These are the activations of a small neural network, seen along a few directions. Each row is one input.
In each table, some parts of the input vary, and every possible input appears once, in random order.
Descriptions start from the smaller parts, as in this example, which fits no table here: one of 6 places along a line, together with either a single point or one of 11 places around a ring or (one of 2 separate values, together with one of 8 places around a ring).
Shared parts are said once, and a part with two or three values counts as separate values.

Other details of the inputs vary at random and push rows far along two fixed directions, the same in every table; ignore that.
To show where, the next rows are all for the same input, with only those details redrawn:
[ 11  -5 -11 -26  16  30   8   8 -13 -22   2]
[  9 -19   5   7  17 -10 -14 -21   7   5  18]
[ 10  -4 -11 -25  15  30   8   8 -13 -21   2]
[ 20 -28  -5   3  32  -4 -15 -32   0  -8  19]
[-11  -2  28  20  -9 -31 -16 -12  20  28  22]
[ 18 -27  -4   2  32  -2 -14 -30   1  -7  18]
[  9 -15   6   1  15  -3 -11 -17   5   0  17]
[-24  12  44  23 -27 -37 -16   5  28  42  20]

Rows:
r1: [-13  19  -5 -14 -41   0   6  26   2   3 -24]
r2: [ -2 -15  12   6  -7 -37 -25 -14  25  23  15]
r3: [  5   2 -10 -18  27  28  19   9 -13 -23 -11]
r4: [ -9   1  25  10  -7 -20 -14  -4  16  22  16]
r5: [-24   2  30   6 -34 -52 -24   3  40  43  -3]
r6: [ 22 -26 -23  -2  24 -14 -24 -32   5  -8   5]
r7: [  4   2 -19 -25  -6  14  -1   6  -4  -9  -5]
r8: [ 11   4 -16 -18 -14  34  12  14 -17 -19  -8]
r9: [  3   7 -18  -9  27  24  24   7 -18 -25 -17]
r10: [  0  -1  -1  25  29 -22   0 -12   1   2  -6]
r11: [ 10  -1 -18 -19  12  31   6   4 -17 -21   2]
r12: [-23  37  11   6 -29  10  22  33  -9   3 -18]
r13: [  4 -13   2   6  27  -4   3 -17  -2  -1   5]
r14: [ -1  14  -6 -25   9  30  20  22 -13 -16  -5]
r15: [-15  18  17 -22 -30  13   5  33   2   6   0]
r16: [  6  -1 -12 -36  -5  25   9  17  -5 -18  -4]
r17: [  0   8  -3  33   6 -23  -1 -12   5  17   6]
r18: [-24  13  34  35 -41 -31 -10   3  13  36   6]
r19: [ -6  28 -17 -12  12  27  21  23 -17 -14  -9]
r20: [-34  32  22 -17 -60 -10   6  46  14  21 -26]
r21: [-18   2  28  14 -30 -22  -7   3  16  25   0]
r22: [  3   4  -4 -36 -13  28  10  24  -6 -14  -2]
r23: [ -2   6  -2 -20 -10  31  21  19 -17 -21 -14]
r24: [  5   4 -16  19  38 -10  -5 -10  -5  -2   1]
r25: [-14  30   8   0 -32  16  13  30  -6   7  -6]
r26: [ 13  -6 -18 -24   7  31   4   5 -15 -22   1]
r27: [-23  39   3   5 -24   6  23  33  -7   5 -20]
r28: [ 21 -32 -11  16  13  -2 -12 -35  -8 -10   7]
r29: [  6  10 -19 -15  37  20  15  15 -13 -22 -11]
r30: [  6 -13   6  28 -20 -27 -21 -21  12  22  15]
r31: [ 21 -39 -11  -5  26  -7 -14 -35   4  -9   8]
r32: [ 13 -24  -5  19  36  -6  -1 -36  -7 -10   4]
r33: [-14  28  12  33 -12 -31  -4  11  10  27  -3]
r34: [-15  10   8 -12 -34  -5   6  20   7   3 -14]
r35: [ -1  23 -10   0  -5  21  16  18 -14 -10  -9]
r36: [ 17 -16 -33 -17   1  23   6  -4 -15 -28 -14]
r37: [  3  -1 -15 -15 -19  17   8   8 -10 -16 -12]
r38: [-26   2  39  10 -40 -49 -19   7  37  44   5]
r39: [-16   9  23  29  -2 -27  -1  -5  11  18  -3]
r40: [ 13 -11  -9  27  18 -10  -3 -25  -5   1  13]
r41: [ 17 -21 -13  25  29  -6  -4 -37 -11  -9   5]
r42: [ -1   0  -2  14  36 -17   3  -6   3   1  -7]
r43: [  2  -5 -13 -29 -12  26  16  14 -11 -23 -16]
r44: [ 13 -12  -4  20   5  -7 -14 -23   0   5  13]
r45: [  5  -2 -16 -19 -19  28  12  12 -16 -20 -12]
r46: [-20  39   0   7 -17   2  20  32  -6   4 -24]
r47: [ 11  -1 -28 -21 -17  22   8   9 -10 -19 -11]
r48: [-20  17  23 -27 -42  12  12  41   7  11  -8]
r49: [ -8   2  18  11 -25 -23 -20  -3  17  26  16]
r50: [  7  -6  -9 -13  15  31  15   3 -18 -25  -9]
r51: [ 22 -29 -18   2  20  -7 -22 -34   1  -7  13]
r52: [-27  34  20  -1 -10  -3  21  32   5  13 -11]
r53: [ -6  -5  24  22   7 -25 -16 -13  16  22  23]
r54: [ -9   3  16  28 -13 -16  -6  -7   3  17   4]
r55: [ 31 -36 -22  17  17 -12 -22 -46   1  -6  11]
r56: [ 11 -27   4  -5  13  -1  -7 -18   2  -4   9]
r57: [ 18 -33  -1   4  31  -4 -10 -33   0  -7  13]
r58: [ 21 -29 -16  -9  26 -15 -21 -28  10  -7   5]
r59: [ -1  10  -5 -11   0  24   6  12 -11  -9   1]
r60: [ -9  -8  21  11 -22 -22 -11  -5  15  16   1]
r61: [ 16 -17  -7  12  46  -7  -8 -30   2  -8  11]
r62: [ -9  28  -2  -5  -1  19  15  22 -11  -6  -6]
r63: [-13   0  29  12  -4 -17  -6  -1  14  21   8]
r64: [ -5  23 -11 -19  18  26  23  25 -12 -16  -9]
r65: [ 16 -15 -12  14  36  -4 -11 -31  -6  -4  15]
r66: [-10  23  -7 -14 -42   2   4  28   4   7 -19]
Changing only one part turns r54 into r53. The same change can be made to r12. Which row results?
> r61
Changing only one part turns r47 into r2. The same change can be made to r33. Which row results?
> r29
What is each input in this table made of?
> one of 6 places around a ring, together with one of 11 places along a line
A walk changes only the place on the ring of 6. It starts at r45 and steps to r60. List the rest of the walk in order.
> r48, r22, r49, r30
Which other rows does r65 become when the place on the line of 11 takes its other values? List them by row number.
> r6, r7, r11, r19, r24, r26, r49, r51, r59, r62

Rows:
r67: [ 15 -15 -29 -21  16  17   6  -8  -9 -27 -14]
r68: [ -5 -11  19  12 -22 -21 -16  -7  10  16   6]
r69: [ 14 -21  -5  -1  40  -7 -15 -31   3  -2  26]
r70: [ -8  20  13  17 -12   0   3  10   0  13   7]
r71: [-13  11   9  25  -3 -27 -14  -4   6  19   4]
r72: [-10  26  -2   2 -20  12  17  27  -9  -1 -16]
r73: [-12  27   3  -9 -12   4  18  34   1   6 -11]
r74: [-10   7  12  21   2 -30  -4  -2  15  19   2]
r75: [-10  30  -5  -3 -23  20  21  32 -13   0 -16]
r76: [-12  11  14 -15 -13   8  14  21   3   4   0]
r77: [ 16  -8  -9  -4  36  11   4 -10  -9 -13   3]
r78: [-15  18  12  -5  -7   9  13  18  -3   2 -14]
r79: [ -3  -1  14 -12 -18  -5  -3  15   9   8  -1]
r80: [ -5  -3  17  -1  -4 -21 -25  -1  19  21  17]
r81: [ -7  21  -2 -24 -24   7  12  30   3   5 -12]
r82: [-11  -2  20  12 -12 -15  -3  -8   6  16   8]
r83: [ 19 -11 -20  26  22  -4  -3 -24  -8  -3  10]
r84: [  9 -22 -10 -14  27  13   4 -16  -7 -16   3]
r85: [ 13 -29  -4  11  33 -12 -17 -42  -2  -6  23]
r86: [-12   4   8 -17 -31  11   4  24   0  -3 -10]
r87: [  7  -6 -13  -5  24  23  11  -3 -14 -25 -10]
r88: [-10   3  20  11 -17  -9  -1  -2   4  16   9]
r89: [ 20 -24 -15 -21  20  18  -2  -7  -2 -21   0]
r90: [-14  22  10  -1 -12  12  13  20  -9  -1 -11]
r91: [-10  13  18   8   2 -13   1   5  11  11   1]
r92: [ 26 -18 -32   3  13   9  -5 -27 -10 -17   1]
r93: [-15  10  12 -10 -18  10  13  18  -2  -2  -4]
r94: [-13  -2  26  29   5 -36 -13 -14  20  24   7]
r95: [ -9   4  25  23   4 -29  -8  -5  14  20   6]
r96: [ -8   1  10  16  -1 -42 -31 -15  27  30  17]
r97: [ -4  -8  13  22 -11 -45 -20 -16  27  26   5]
r98: [-10  19  -6 -16 -35  12  12  23  -8  -5 -19]
r99: [ 12  -3 -25  -3  18  20  13  -3 -22 -22 -13]
r100: [ 12   2 -17  -4  17  34  13   3 -17 -24  -6]
r101: [ -7  19   7  -8 -23  20  15  21  -7   2   7]
r102: [ 14 -16 -20 -31   9  33  -1   2 -20 -33  -2]
r103: [ 10 -17 -14 -21  22  26  14  -8 -15 -24  -3]
r104: [-13  17  -5 -19 -28   8  12  22  -1  -2 -21]
r105: [ 13 -18  -8 -13  29  11   4 -15  -4 -14   7]
r106: [ -5  24  -9 -16 -36  19  14  28  -9  -8 -19]
r107: [ 24 -18 -17 -30  19  26   4   0  -9 -22  -1]
r108: [-17  24  14   5  -6  -1  -1  15   0   5  -1]
r109: [ 17 -28  -5  18  23  -5 -12 -39  -1  -1  19]
r110: [ 21 -48  -1  17  28 -27 -28 -47  14   2  16]
r111: [ 17 -23 -18 -26  11  26   4  -2 -14 -29  -8]
r112: [ -7   9   0  -8 -16  -8   2  10  11   8  -8]
r113: [ 22 -23 -15   2   7  13 -10 -18  -7 -11  15]
r114: [  1   5   1  24 -24 -22 -14 -12  11  20  14]
r115: [-16  20  -2  -2 -16   9  17  26  -6  -3 -20]
r116: [-12   8   7  12 -20 -27 -20  -6  11  16   3]
r117: [-14  24   3  -7 -12   4  18  31  -2   1 -16]
r118: [ 13  -2 -10  -8  40  13  -2  -7  -8 -16   8]
r119: [-11  16  14 -18 -13  10  14  23   3   8   2]
r120: [ 10 -13 -20   2  29   3   5 -13  -5 -15  -7]
r121: [ -2 -14  22  26 -21 -31 -24 -17  17  26  14]
r122: [ -7   6  19  31  -2 -20  -9  -9   9  17   6]
r123: [-11  -2   8  18 -22 -31 -13 -10  15  17  -3]
r124: [ 21 -18 -21 -16   4  31   1  -6 -16 -24   0]
r125: [-17  21   1  -3 -13   4  17  23  -4   3 -19]
r126: [ 17 -18 -13  17  48 -20 -21 -33   3   3  16]
What is each input in this table made of?
> one of 5 places around a ring, together with either one of 2 separate values or one of 10 places along a line
Changing only the place on the ring of 5 turns r115 into r87. The same change can be made to r73. Which row results?
> r77
Changing only the place on the ring of 5 turns r103 into r111. The same change can be made to r82. Which row results?
> r68
A walk changes only the place on the line of 10. It starts at r81 and steps to r112. List the rest of the walk in order.
> r97, r67, r104, r123, r98, r106, r92, r114
Which other rows does r96 become when the choice among 2 separate values takes its other values? List them by row number.
> r116
Which other rows does r108 become when the choice among 2 separate values takes its other values? List them by row number.
> r118

Rows:
r127: [ 21 -17 -22 -14  10  14   2  -9  -5 -17  -7]
r128: [  2   0  -2  -8  10  21  13   5  -5 -10  -1]
r129: [-18  11  23  20  -4 -27  -1  -2  11  22  -7]
r130: [ -2  -6  10 -13  -9  17   8   9  -3  -5   4]
r131: [ -9   4  13  -6 -14   1 -12  12   5   5   7]
r132: [ 19 -41  -3  24  21 -14 -19 -50   0   0  18]
r133: [ -1   2 -10 -20 -14  13   5  15  -1  -6 -18]
r134: [-7 -3 25 16  2 -9 -1 -5  5 14  9]
r135: [  5  -3 -14   2  -3  -2   8   2  -2  -4 -11]
r136: [  4   9 -11 -20   7  25  20  18  -5 -13  -4]
r137: [ 19 -13  -8  -4   2   5   2 -14  -7  -6   5]
r138: [-10  14   5  -7 -24  17  19  20 -19   2 -10]
r139: [ 10 -16 -14   4   8   4   5 -11 -13 -13  -8]
r140: [ 18 -12 -18  16  36  -5  -7 -29  -4  -3  12]
r141: [-22  35   2 -14 -13   6  16  31  -3  -1 -14]
r142: [ 16 -18 -14  27  19 -18 -16 -30   4   5  14]
r143: [  2   9 -10 -29  11  24  19  24  -9 -22 -17]
r144: [ -9  20   6   4 -15  -7  13  17   5  14  -3]
r145: [ -2  13  -9 -30  -9  23   4  26  -6 -10  -3]
r146: [ 10 -23 -11   1  12  -2 -16 -27  -4 -14   2]
r147: [-10  10  14  -6  -3   9  12  19   5  -2  -7]
r148: [-12  18  -1 -21  -1  24  13  25 -11 -17 -11]
r149: [ -4  11   0  11 -20 -10   6  10   5  10  -2]
r150: [-11  13   6  -6   1  16   0  14  -2  -4   1]
r151: [-10   9   9  20 -18 -11  -6   1   3  16   5]
r152: [-12  12   4 -21 -15   0  -1  19   7   4  -1]
r153: [-12  16  -2  -8  -5  -1  12  17  -1   2 -16]
r154: [ 18 -22  -4  11  35  -3  -5 -30   2   0  11]
r155: [ -1  14 -12  -8  -9  10   1  12 -12  -3  -8]
r156: [ -4   2  -3   7  -7 -11   0   2   6   4 -11]
r157: [-20   0  24  -1 -20 -18  -9   7  16  14  -1]
r158: [  7 -15 -19 -30  15  28   4   4 -15 -33  -4]
r159: [ 20 -32 -10  -4  30  -8  -9 -27   4  -4   7]
r160: [ 6 -4 -6 10 -2  1  4 -8 -4 -4  2]
r161: [  6   4  -8 -15  13  31  11  11 -12 -18  -1]
r162: [-14   2  12  -2 -26  -4  -3  11   8   6 -12]
r163: [ 12   2 -10 -11  -9   7   6   3  -2  -4  -2]
r164: [  6 -19   0  15  33 -30 -19 -30  10   8  13]
r165: [-1 -7 -6 10  0 -6 -9 -9 -5 -6 -4]
r166: [ -7  13  16  10   1 -18 -12   7  12  18   8]
r167: [-3 -6  6  0 16  3  1 -2  3 -4 -8]
r168: [ 15 -25   3   6  17 -14 -11 -25   8   5  19]
r169: [  1  20 -18 -18  11  23  15  16 -20 -17  -8]
r170: [ -5   3   9  -6 -12   3  -5   8   4   3  10]
r171: [ 8  2 -5 -4 16  8  1  0  1 -3  8]
r172: [ -2  -9  14  19 -15 -19 -14 -14  18  16  12]
r173: [ 1  1 -7 -9 -7 -1 -7  0  2 -4 -5]
r174: [-13  13  16  25  -2 -21 -12  -6   6  18   7]
r175: [-13   5  27   2 -27 -14  -3  10  15  21   9]
r176: [  6   7 -15  -9  20  30  14   2 -19 -20  -3]
r177: [ 19 -32 -19  -9  29  -3  -8 -25  -1 -16   3]
r178: [ -8   4  10  26 -14 -22 -18  -9   2  14   7]
r179: [ -8  13 -12  -4 -10   0   2  13  -7  -4 -11]
r180: [-11   8  21  31  -9 -43  -9  -9  24  33   5]
r181: [ -6  -6  21  14 -20 -25  -9  -6  13  18   2]
r182: [ 18 -16 -12  -8  17   5 -10 -12   1  -5  14]
r183: [ 20  -7 -22 -13   7  18  -1  -6  -8 -12   4]
r184: [ -8  -1  -2   7 -10  -2   1   5  -3  -4 -13]
r185: [ 23 -29 -15  -3  26  -3  -8 -25   3  -4  13]
r186: [-12  -2  23  34  -6 -25  -6 -16   7  29  11]
r187: [ 5  5 -5  1  8  8 14  1 -9 -1 -1]
r188: [ -7  16   7  -1 -25  -7 -11  12   7  13   0]
r189: [ -5  10   5   0 -21   8  -3   8   2   3   2]
r190: [ 18 -17 -12  -2  34   2   2 -14   1 -13   2]
r191: [-16  24  10 -11 -13  12  23  29  -7  -3 -17]
r192: [-11  -2  26   4 -18 -18  -7   4  19  16   6]
r193: [ -5   9   5  13 -20  -9   6   9   1  12   0]
r194: [ 18  -9 -20 -14   8  25  -5  -8 -17 -27  -1]
r195: [-17  22  24  16 -19 -16   9   9   4  23   2]
r196: [ -3   3  -4   2  14   2   2  -5  -8 -10  -3]
Changing only one part turns r130 into r168. The same change can be made to r175. Which row results?
> r185
Changing only one part turns r194 into r188. The same change can be made to r191. Which row results?
> r180
What is each input in this table made of?
> one of 2 separate values, together with one of 5 places around a ring, together with either a single point or one of 6 places around a ring
Which other rows does r183 become when the choice among 2 separate values takes its other values? List them by row number.
> r189
Which other rows does r158 become when the choice among 2 separate values takes its other values? List them by row number.
> r152
